These are the activations of a small neural network, seen along a few directions. Each row is one input.
Each table varies a few parts of the input and shows all the possible inputs, shuffled.
Descriptions start from the smaller parts, as in this example, which fits no table here: one of 6 places along a line, together with either a single point or one of 9 places around a ring or (one of 3 separate values, together with one of 5 places around a ring).
Shared parts are said once, and a part with two or three values counts as separate values.
In the rows, zero is written as 128.

Other details of the inputs shift rows strongly along two fixed directions, in all tables alike. That doesn't count.
These rows show it; all are for the same input, with only those details redrawn:
[ 99 115 144 142 145 128 129 124 132  92 132  87]
[137 106 142  96  98 131 129 183  94 175 148 155]
[ 76  91 162 132 190 102 141 152  82 117 113  84]
[140 113 138 102  91 137 126 172 108 163 152 150]
[137 106 142  96  99 131 129 183  94 175 148 154]
[ 99 115 144 142 145 128 130 124 131  92 132  86]
[138 106 141  97  98 132 128 182  95 175 148 155]
[113 107 146 119 131 125 131 156 105 135 136 118]

Rows:
R1: [ 98 150 130 150 176 107 135 110 137 104 102 112]
R2: [131 108 125 114 149 128 127 130 104 145 113 142]
R3: [143 142 109 143 127 160 123  99 163 107 131 136]
R4: [165 129 102 121  89 147 123 104 154 140 136 161]
R5: [143 119 129 106  79 142 121 148 127 141 155 140]
R6: [148 104 126 114 116 108 146 174 115 193 145 171]
R7: [144 104 139 101 105 119 132 178 103 180 143 154]
R8: [132 113 127 121 150 132 129 135 109 147 114 145]
R9: [153 171 106 128  95 138 120 128 163 143 137 167]
R10: [150 136 120 129  85 147 125 136 160 131 159 141]
R11: [145 160 117  98  69 147 110 125 134 129 137 146]
R12: [147 172 115 123  91 146 118 133 155 139 139 161]
R13: [103 142 128 137 160 100 129 100 134 100 100 106]
R14: [ 81  86 157 119 177  97 141 143  75 115 110  80]
R15: [165 163  93 146  68 190 100  58 214  66 151 121]
R16: [163 140 101 133 104 156 125 117 160 147 142 171]
R17: [128  99 134 118 129 104 138 143 114 144 130 126]
R18: [ 73 117 152 121 204  79 138 126  74 116  79  85]
R19: [128 143 119 158 116 146 125 104 185  85 152 102]
R20: [102 118 129 143 175 131 126  83 127  74 101  78]
R21: [130 115 131 118 147 140 124 140 106 146 118 141]
R22: [141 167 121 113  79 154 109 134 145 131 139 152]
R23: [138 106 141  95  98 131 128 184  94 176 148 156]
R24: [ 64 133 156 132 207 106 136 148  78 118  96 105]
R25: [129 111 127 138 131 109 146 134 139 140 138 130]
R26: [152  94 128 100  98 101 142 162 107 188 141 164]
R27: [127 150 132 100 119 136 122 182  95 177 132 176]
R28: [117 138 128 130 155  96 144 137 117 156 109 151]
R29: [145 133 125 103 112  99 136 157 108 193 117 181]
R30: [180 167 126 150  58 167 102 114 139 106 165 121]
R31: [119 141 125 132 154  98 141 142 120 160 112 154]
R32: [147 130 123  85 104 103 129 154  94 182 113 168]
R33: [154 107 122 105 122 128 133 153 102 188 124 180]
R34: [124 122 131 124 158 145 128 141 107 143 120 144]
R35: [138 108 120 128 107 108 139 107 147 119 133 111]
R36: [108 116 133 153 159 113 142 117 147 101 128  98]
R37: [151  96 129  92  98 106 137 162  99 177 136 150]
R38: [116 143 115 179 137 137 131  75 205  54 140  77]
R39: [ 92 101 140 137 221 113 142 141  82 138  94 121]
R40: [ 83 113 145 130 201  63 149 125  85 137  81 111]
R41: [158 179 103 126  58 154 105  91 189 102 144 140]
R42: [123 100 138 112 126 109 135 142 106 136 128 111]
R43: [150 147 114 121  95 183 113 128 144 128 148 158]
R44: [ 98  89 140 120 201 102 140 126  74 129  86 106]
R45: [150 127 120 124  77 139 121 121 160 121 155 126]
R46: [ 90 147 138 129 150 123 120 112 120  93 111 100]
R47: [108 151 120 161 155 174 114  86 163  62 129  97]
R48: [100 139 145 219 210  94 132  50 139  26  97  18]
R49: [151 164 105 152  60 182 111  97 212  76 175 118]
R50: [156 116 123 117  88 126 130 144 144 152 147 147]
R51: [131 153 109 137 110 110 129  72 169  94 114 111]
R52: [ 70  95 162 137 201 105 146 155  81 117 115  88]
R53: [ 89  95 146 114 192 121 132 135  64 121  96 102]
R54: [152 138 113 110  85 175 106 121 137 126 146 151]
R55: [124 159 125 133 122 130 118 113 150 112 119 123]
R56: [144 137 127  98 113 109 128 165 102 189 117 179]
R57: [101  87 137 123 198  95 146 118  79 133  88 109]
R58: [110 153 117 169 139 177 109  57 187  32 127  76]
R59: [101 158 130 146 166 121 127 124 136 111 113 116]
R60: [193 162 124 151  66 148 109 120 140 128 156 131]
R61: [115 159 112 178 155 169 115  63 193  46 127  86]
R62: [198 151 114 159  66 124 126 102 150 139 149 141]
R63: [135 122 118 134 145 135 137 122 130 142 123 152]
R64: [133 123 119 155 112 120 135  93 180  97 140 104]
What is each input in this table made of?
> one of 4 places along a line, together with either a single point or (one of 3 separate values, together with one of 5 places along a line)
Changing only the place on the line of 4 turns R50 into R64. The same change can be made to R13. Which row results?
> R40
Changing only the place on the line of 4 turns R5 into R45. The same change can be made to R53. Which row results?
> R20
A walk changes only the place on the line of 4. It starts at R11 and steps to R18. List the rest of the walk in order.
> R32, R51
Change only the choice among 3 separate values in R25. List by row number the other rows that result.
> R28, R63
A walk changes only the place on the line of 5. It starts at R16 and steps to R63. List the rest of the walk in order.
> R33, R4, R57

Rows:
R65: [137 160 111 139 125 157 112  93 158 104 118 137]
R66: [134 127 135 128  83 137 128 131 137 122 155 127]
R67: [100 124 133 140 174 112 146 158 129 152 125 148]
R68: [114 120 140 116 143 131 126 158  98 130 133 112]
R69: [133 105 139 127 137 112 142 148 105 144 129 121]
R70: [102 131 139 129 128 134 131 129 131  97 136  97]
R71: [183 140 106 103  64 131 122 146 135 175 151 181]
R72: [101 118 145 112 135 123 131 160 103 131 131 114]
R73: [117 124 133 119 166 101 142 142  89 158 106 138]
R74: [ 96 102 142 125 169 140 129 136 102 109 121  98]
R75: [141 105 120 111 133 119 143 137  99 162 123 157]
R76: [146 151 115 127 116 127 122 114 146 133 127 142]
R77: [ 97 117 146 128 165 124 126 144 102 106 126  90]
R78: [113 132 130 120 146 101 136 135 114 149 109 136]
R79: [147 118 118 143 106 149 123 101 168 104 137 112]
R80: [116 103 140 107 144 141 123 156  98 135 130 126]
R81: [128 106 122 121 149 115 137 129 106 147 115 139]
R82: [145 128 132 130  91 143 116 133 134 124 156 125]
R83: [135 151 117 137  94 166 114 112 166  86 153 103]
R84: [129 161 112 140 114 124 122  94 173 104 123 122]
R85: [144 113 127 127  94 156 124 123 132 125 151 135]
R86: [107 102 154 118 139 103 134 165  85 149 130 119]
R87: [124 110 140 138 150 110 135 135 118 123 123 101]
R88: [153 122 116 143  98 154 121  97 176  98 142 112]
R89: [142 148 105 138 116 147 116  83 176 102 125 131]
R90: [161 144 130  76  81 126 128 194  78 225 130 220]
R91: [151 135 122  97 114 142 126 157  95 185 120 193]
R92: [135 152 116 125 106 122 130 113 150 132 126 144]
R93: [109 117 131 141 174  96 144 117 107 121 108 106]
R94: [125 174 122 142 116 136 112 100 164  99 118 128]
R95: [136 136 126 148 101 147 117 107 156  91 153 100]
R96: [112 131 134 133 136 142 129 127 125  96 137  97]
R97: [103 156 132 152 173 123 121  99 134  89 101 104]
R98: [124 106 135 134 129 143 123 121 124 113 138 112]
R99: [173 140 109 102  54 126 133 143 137 174 151 183]
R100: [ 91 106 154 141 152 108 135 133 106 111 126  90]
R101: [127 133 126 121 151 110 133 134 109 149 114 139]
R102: [115 140 138 121 169 113 127 149  84 155 100 142]
R103: [150 123 110 124 114 132 125 111 143 130 131 145]
R104: [113 109 151 122 124 111 128 153 103 138 136 119]
R105: [133 175 113 150 123 148 114  92 163  96 119 124]
R106: [101 119 141 160 152 127 129 105 132  79 132  74]
R107: [127 140 129 114  92 143 118 143 142 119 149 123]
R108: [141 140 115 127 101 114 131 116 149 129 134 136]
R109: [137  97 136  81 116 144 131 189  71 185 139 166]
R110: [158 133 112 107  72 178 110 136 151 127 159 146]
R111: [ 99 119 137 137 168  84 140 118 117 114 107 101]
R112: [128 120 123 114 153 119 130 131 109 154 109 148]
R113: [135 126 110 144 143 158 131 128 169 135 140 159]
R114: [140 176 112 146 111 152 117  92 162  98 126 133]
R115: [134 105 142 125 138 109 133 151 108 145 128 120]
R116: [ 84 117 154 125 162 112 129 146 106 105 122  89]
R117: [135 157 100 156 119 156 118  57 196  72 124 110]
R118: [172 154 108 102  76 165 112 140 131 175 133 199]
R119: [120 117 138 140 126 112 140 122 140 111 130 103]
R120: [143 139 123 148  86 154 121 102 160  92 158 109]
R121: [115  87 145 133 170 112 134 131 110 124 113 104]
R122: [124  99 128 115 166 104 140 141  88 158 109 139]
R123: [ 94 121 133 160 205 118 148 139 128 125 119 124]
R124: [138 121 126 141 100 158 112 104 157  96 150 112]
R125: [131 121 125 124 146 102 138 135 105 147 120 132]
R126: [104 130 136 133 182 126 123 118 106 121  95 127]
R127: [109 157 130 138 142 123 124 114 134 116 107 127]
R128: [205 114 111  86  30 163 123 165 132 200 167 205]
R129: [123  97 147 123 155 102 140 161  87 157 119 119]
R130: [150 138 112 132 108 124 136 113 139 128 136 137]
R131: [143 149 104 140 112 151 124  79 174 101 127 132]
R132: [ 99 116 142 158 154 105 137 103 148  84 117  72]
R133: [115  98 140 134 143 136 128 128 110 120 130 111]
R134: [147 132 126 133  88 127 123 123 164 119 143 120]
R135: [114 144 126 134 141 109 128 110 145 114 114 120]
R136: [122 105 146 122 132  99 134 153 114 144 125 120]
R137: [107 142 140 118 160 104 128 150  93 154  98 143]
R138: [144 151 112 130 116 131 125 112 147 134 125 141]
R139: [117 121 130 125 140  95 141 134 113 142 116 129]
What is each input in this table made of?
> one of 3 separate values, together with either a single point or (one of 4 places along a line, together with one of 6 places along a line)
Changing only the choice among 3 separate values turns R126 into R94. The same change can be made to R65. Which row results?
> R137
Changing only the choice among 3 separate values turns R82 into R124. The same change can be made to R83. Which row results?
> R74
Change only the place on the line of 4 in R139. List by row number the other rows that result.
> R99, R108, R111
Change only the choice among 3 separate values in R123. List by row number the other rows that result.
> R67, R113
A walk changes only the place on the line of 4. It starts at R120 and steps to R106. List the rest of the walk in order.
> R95, R82
Change only the place on the line of 6 in R85. List by row number the other rows that result.
> R75, R91, R109, R128, R131
Change only the choice among 3 separate values in R117. List by row number the other rows that result.
> R78, R138
